These are the activations of a small neural network, seen along a few directions. Each row is one input.
Each table varies a few parts of the input and shows all the possible inputs, shuffled.
Descriptions start from the smaller parts, as in this example, which fits no table here: one of 6 places along a line, together with either a single point or one of 9 places around a ring or (one of 2 separate values, together with one of 8 places around a ring).
Shared parts are said once, and a part with two or three values counts as separate values.
In the rows, 128 means zero.

Other details of the inputs shift rows strongly along two fixed directions, in all tables alike. That doesn't count.

A family of inputs:
R1: [ 59  92 157  76  96  89 115 103 111 159 202 219]
R2: [181 144 132 108 183 134 104 128 159  95 120 103]
R3: [195 111  92 106 145 118  59  77 186  53 114 129]
R4: [170 149 128 163 135 133 135 146 127 147  96 130]
R5: [158 142 139 185 130 176 189 155  95 185  92  89]
R6: [ 95 116 130  99  95 118 134 102 116 111 185 156]
R7: [155 161 120 162 127 119 138 151 111 131  91 121]
R8: [115 134 115 188 129 185 162 151 109 182  99  56]
R9: [142 135 138 100 103 108 152 121 133  93 140 157]
R10: [103 147 144 172 178 174 159 181  98 182  95  53]
R11: [ 97  94 115 112 120 124  93 107 149 102 137 142]
R12: [158 123  91 134 136 125  87  98 135  81 106 106]
R13: [127 122 143  95 104 115 149 132 162 102 134 154]
R14: [116 138 145  86 157 107 118 128 124  91 158 135]
R15: [165 144  96 124 135  97  92 115 141 106  96 112]
R16: [169 149 115 133 131 108 110 148 175  97  85 129]
R17: [ 63  93 158 106  90 139 153 105  99 164 215 182]
R18: [ 37 111 145 156 110 135 155 157  74 222 138 133]
Description of these inputs: one of 3 separate values, together with either a single point or one of 5 places around a ring.
Changing only the choice among 3 separate values turns R6 into R8. The same change can be made to R7. Which row results?
Answer: R16
Change only the place on the ring of 5 in R1. List by row number the other rows that result.
Answer: R3, R4, R5, R17

A family of inputs:
R19: [145 133 143  87 142 128 134 129 168  83 146 126]
R20: [117 132 148  73 135  78 105 133 158  91 149 181]
R21: [169 146 141  92 148 118 129 123 151  81 143 132]
R22: [191 134  58 144 187 130  30 103 177  76  56  44]
R23: [ 67 142 168 141 152 136 169 178  76 189 136 123]
R24: [123 117 150  75 117 111 130 117 167  85 169 167]
R25: [ 31  72 134 117 110 141 112  84  64 167 206 158]
R26: [196 150  91 130 127  87  85 127 182  80  68 127]
R27: [148 113  77 178 162 184  92 106 136 130  88  31]
R28: [187 170 122 216 165 188 176 169  82 181  56  39]
R29: [117 135 128 196  94 156 180 145  63 201 109 120]
R30: [ 95 122 133 186  91 165 183 148  83 199 113 114]
R31: [154 125 132  89  99  95 122 101 150  91 156 185]
R32: [125 128 133  84 112  72 100 125 161  98 140 188]
R33: [ 55 100 165 112  79 132 173 131 101 170 186 185]
What is each input in this table made of?
Answer: one of 3 separate values, together with either a single point or one of 4 places along a line
Changing only the choice among 3 separate values turns R24 into R28. The same change can be made to R30. Which row results?
Answer: R29
Change only the choice among 3 separate values in R23. List by row number the other rows that result.
Answer: R19, R21
